These are the activations of a small neural network, seen along a few directions. Each row is one input.
In each table, some parts of the input vary, and every possible input appears once, in random order.
Descriptions start from the smaller parts, as in this example, which fits no table here: values(3) and (point or ring(9) or (line(6) and ring(8))).
Shared parts are said once, and a part with two or three values counts as separate values.

Rows:
R1: [ 0.87  0.66  2.58  3.30 -0.63  0.08  4.22  2.29 -4.00  3.05  1.88  2.92
  0.95 -1.33]
R2: [ 0.47  2.59  2.42  1.04  0.30  3.20  3.90  1.73 -2.18  0.61  1.08  1.97
  0.38 -3.32]
R3: [ 1.20 -2.65 -0.48 -1.06  0.73 -0.66 -6.65 -0.12  0.28 -3.14 -1.02  1.47
  0.02  1.47]
R4: [-0.24  0.87  0.69  2.42  1.87 -2.51  4.50 -0.51 -0.59  5.81  1.87 -1.01
  1.97 -1.53]
R5: [-1.52  0.01  2.89  0.50  1.12 -1.78 -4.66 -0.36 -1.09 -0.44 -1.65 -1.06
 -1.68  3.30]
R6: [-0.36  1.44 -0.78  1.36  0.51 -0.31  3.89 -0.73  4.45  2.33  3.30 -2.06
  0.90 -3.20]
R7: [-0.31 -1.15  0.56 -0.56  2.53 -0.44 -3.10 -0.91 -0.14 -2.11 -1.63  1.25
 -2.29  4.12]
R8: [ 0.95 -0.32 -1.49  1.10 -2.78  3.53  3.82 -2.44  1.42  2.95  0.55 -1.33
  0.63 -1.92]
R9: [ 0.55 -1.31 -3.96 -1.06 -0.38  0.39 -5.03  1.72  0.18 -7.23 -0.67 -1.61
  0.62  2.81]
R10: [-2.24 -1.15 -3.09 -1.77 -0.15  0.34 -4.55  2.65  0.16 -4.85 -1.41  0.07
  1.88  3.46]
R11: [ 0.90  0.92 -3.55  0.49 -3.79  1.28  3.53 -2.15  2.99  1.40 -1.89 -1.00
 -0.09 -3.60]
R12: [ 0.70  1.06 -0.17 -0.14 -0.60  4.45  4.10 -2.84 -1.79  4.05 -1.70 -1.20
  1.19 -2.22]
R13: [-0.38  2.67 -2.78  0.79 -0.46 -2.54  3.68 -0.42  6.10  0.76  0.76 -1.71
  0.05 -4.87]
R14: [ 0.72  1.31  1.03  2.27 -1.91  2.21  3.58  2.08  0.99 -0.46  3.36  1.90
 -0.04 -2.97]
R15: [ 0.71  2.53 -1.03  1.69 -2.87  0.03  3.26  2.41  2.62 -2.00  0.96  2.26
 -0.80 -4.64]
R16: [ 0.25 -0.89  2.68 -1.56  0.85 -1.89 -3.28 -0.78 -0.85 -1.79 -0.90 -0.31
 -1.05  3.49]
R17: [-0.01  0.71  2.03 -2.80  0.60 -2.02 -3.93  1.10 -1.99  1.71 -0.32 -0.55
 -3.06  4.65]
R18: [ 1.11 -0.84  0.06  2.17 -1.55  1.33  4.49 -2.31 -3.63  6.41 -0.96 -0.30
  1.76 -0.21]
R19: [ 0.45 -2.43  1.36 -1.70  0.94 -0.80 -3.90 -0.20  0.09 -3.66 -2.11  0.99
  0.26  2.69]
R20: [ 0.16 -3.02  1.24 -2.01  1.80 -1.22 -3.57 -0.32  0.04 -2.16 -1.89  1.68
 -0.97  2.29]
R21: [-1.93 -3.99 -2.09 -2.52  0.31 -0.22 -4.35  2.58 -1.64 -4.80 -0.17 -1.40
 -0.61  1.08]
R22: [-1.46  0.25  1.31 -2.09  0.87 -3.05 -4.03 -1.40 -2.72  0.13  1.50  0.98
 -1.46  4.01]
R23: [-0.58  2.74  0.56  0.15  2.69  0.61  4.07 -1.07  1.27  3.43  1.10 -1.96
  1.44 -3.58]
What is each input in this table made of?
> line(11) or (values(3) and line(4))
Change only the values(3) part in R12. List by row number the other rows that result.
> R2, R23

Rows:
R24: [ 0.99 -1.32  3.95 -0.46  0.54  1.60  0.15 -3.76 -5.39  5.74 -2.92  0.47
 -0.97  3.75]
R25: [-0.56 -3.24 -2.81 -1.18 -0.64  1.54 -5.74  3.48 -1.02 -8.27 -0.84  0.48
  1.00  2.74]
R26: [ 0.03 -1.03  3.70  0.64  0.79  1.71  0.87  0.36 -8.36  4.71  0.76  1.21
  0.89  3.08]
R27: [-0.61 -0.97  0.82 -1.84  1.05 -2.02 -6.59  4.40  1.39 -8.92  0.75  2.75
 -2.07  1.58]
R28: [ 0.49  1.50 -3.37  2.78 -2.67  3.82  7.80  1.96  0.68  0.96  1.58  0.14
  3.19 -6.72]
R29: [ 1.84  1.22 -3.10  1.81 -3.86  3.93  6.41 -2.38  3.60  2.27 -0.95 -1.03
  1.13 -6.24]
R30: [ 0.36  1.02  7.30  1.67  2.11 -2.76  0.21  1.17 -5.61  4.20  1.90  3.89
 -1.66  2.85]
R31: [ 0.52 -2.98 -3.27 -3.02 -1.59  1.29 -6.84 -0.72  1.45 -6.87 -3.60  0.22
 -0.94  3.37]
R32: [ 0.59  4.66  0.43  3.21 -1.62  0.72  6.90  2.72  3.80  0.11  3.65  1.82
 -0.08 -6.88]
R33: [-1.99 -1.57 -3.58 -3.53  1.51 -4.57 -7.67 -0.37  4.38 -5.01 -1.65 -3.36
 -1.23  3.66]
R34: [-0.54  2.35 -3.66  0.98 -0.20 -1.49  5.65 -2.65  7.15  3.84  1.93 -3.99
  1.06 -5.30]
R35: [-1.12  0.36  3.59 -1.07  4.58 -3.76 -1.15 -4.22 -2.07  7.24 -0.60 -2.59
 -0.33  4.11]
The inputs of R27 and R30 match in every part but one. If R25 is changed in the same way as R27 into R30, which row does it become?
> R26
What is each input in this table made of?
> values(3) and line(4)
Change only the line(4) part in R34. List by row number the other rows that result.
> R28, R29, R32
